A small network was trained on made-up records. Each row is its average activation on records with the value named, seen along a few directions.
Values that are neighbours, or in one group, have similar rows; names and order tell nothing.
In the rows, zero is written as 500.
Strong random noise was added to every row along 10 fixed directions; ignore it. To show where, here is one row again and again, with new noise each time:
[633 486 457 612 584 692 518 619 586 562 337 514 598 482 416 387 603 507
 483 524 399 476 626 481]
[690 593 472 699 552 545 566 598 574 413 439 568 428 530 505 570 504 487
 381 460 422 572 138 585]
[676 366 436 646 575 526 538 684 778 679 550 487 286 771 580 513 419 611
 283 517 513 455 587 504]
[611 499 487 432 615 561 305 507 147 559 521 325 755 460 292 337 771 197
 528 444 302 578 648 568]
[560 381 564 547 657 584 349 557 333 590 497 430 631 365 501 365 498 443
 549 504 458 367 753 414]
[506 690 458 379 447 603 648 421 487 378 347 427 533 419 424 546 584 373
 555 577 437 599 515 543]
[286 560 407 360 301 467 567 320 563 459 417 606 654 532 383 406 676 505
 462 409  24 614 342 421]
[484 563 390 476 460 572 636 445 787 499 484 425 277 527 540 634 490 461
 333 375 401 620 411 673]
[519 451 601 480 470 314 359 613 446 668 499 621 497 778 506 561 551 544
 381 803 560 517 658 403]
[544 544 592 375 510 464 479 302 444 561 448 455 536 318 505 475 492 500
 430 486 238 500 552 415]
[476 601 382 438 407 571 659 441 428 343 487 455 669 572 374 349 594 425
 613 420 307 561 386 442]
[313 419 516 663 500 462 435 605 201 266 674 603 736 531 552 345 380 496
 772 429 641 366 315 348]


Y, 11 values:
y10: [630 597 666 451 473 370 472 263 654 659 502 531 385 367 538 614 481 651
 251 446 288 618 362 524]
y6: [685 507 484 615 639 600 595 583 436 404 589 321 412 396 582 503 347 420
 559 406 628 392 433 552]
y11: [426 558 698 599 442 371 264 483 519 591 292 850 628 346 454 626 661 633
 416 625 521 612 306 554]
y5: [355 347 440 538 593 553 449 577 522 443 586 438 338 365 624 553 389 438
 574 377 690 374 538 594]
y9: [474 518 500 216 428 409 494 285 571 631 431 447 383 406 457 597 551 536
 458 534 484 555 681 558]
y4: [ 38 364 400 331 360 366 313 435 181 361 535 635 720 396 410 437 656 383
 786 444 489 448 447 458]
y8: [404 452 530 359 523 527 435 398 520 557 436 475 440 242 535 567 467 522
 556 510 603 429 700 533]
y3: [647 474 708 456 648 443 451 409 233 509 459 435 534 181 637 469 294 543
 537 681 325 256 607 209]
y2: [238 504 456 489 535 717 467 437 517 435 574 345 597 266 500 455 527 356
 662 229 607 531 683 680]
y7: [621 605 441 557 420 428 585 511 548 437 499 554 456 665 436 542 566 498
 410 483 442 623 172 576]
y1: [448 448 427 681 474 588 563 701 904 552 261 723 269 529 586 688 499 642
 297 622 408 466 371 528]
Y is arranged as a line.
Question: A walk along Y starts at y4 and steps to its neighbour y9. Put y11, y5, y8, y3 in the order it reaches them.
Answer: y8, y5, y11, y3
Question: Which values are neighbours of y1? Give them in the order they are listed.
Answer: y6, y7

C, 11 values:
c3: [304 343 371 525 388 460 461 644 610 583 639 567 552 881 449 396 596 544
 475 455 462 513 587 480]
c1: [846 436 541 617 604 429 546 577 467 605 655 409 445 712 547 375 382 609
 373 491 389 408 462 343]
c8: [589 580 581 401 496 510 503 329 578 631 471 411 516 409 449 492 557 524
 391 450 388 588 625 553]
c9: [439 504 507 527 492 515 594 519 624 486 676 395 375 596 621 561 331 550
 530 444 773 496 609 551]
c5: [511 509 530 403 518 395 474 452 469 506 379 543 343 356 576 675 440 500
 480 671 536 459 505 494]
c4: [424 551 569 442 490 437 475 432 412 430 456 521 460 353 577 617 434 459
 502 567 427 470 392 468]
c7: [565 679 480 326 373 458 632 341 408 412 518 430 619 595 341 431 611 437
 548 458 422 654 392 514]
c10: [573 496 527 476 455 375 422 539 467 598 474 598 525 685 431 500 602 510
 403 647 484 567 500 475]
c11: [391 568 660 425 433 401 446 389 543 568 479 584 480 440 574 607 450 593
 459 615 584 547 612 469]
c6: [169 411 440 423 367 428 502 397 560 423 582 601 489 487 555 507 425 585
 609 404 584 476 461 476]
c2: [443 385 422 495 445 419 510 576 610 560 566 546 393 749 524 508 481 562
 448 547 578 486 526 476]
C is arranged as a line.
Question: A walk along C starts at c9 and steps to its neighbour c1. Put c4, c10, c11, c2 in the order it reaches them.
Answer: c11, c4, c10, c2
Question: Which values are neighbours of c5? Give them in the order they are listed.
Answer: c6
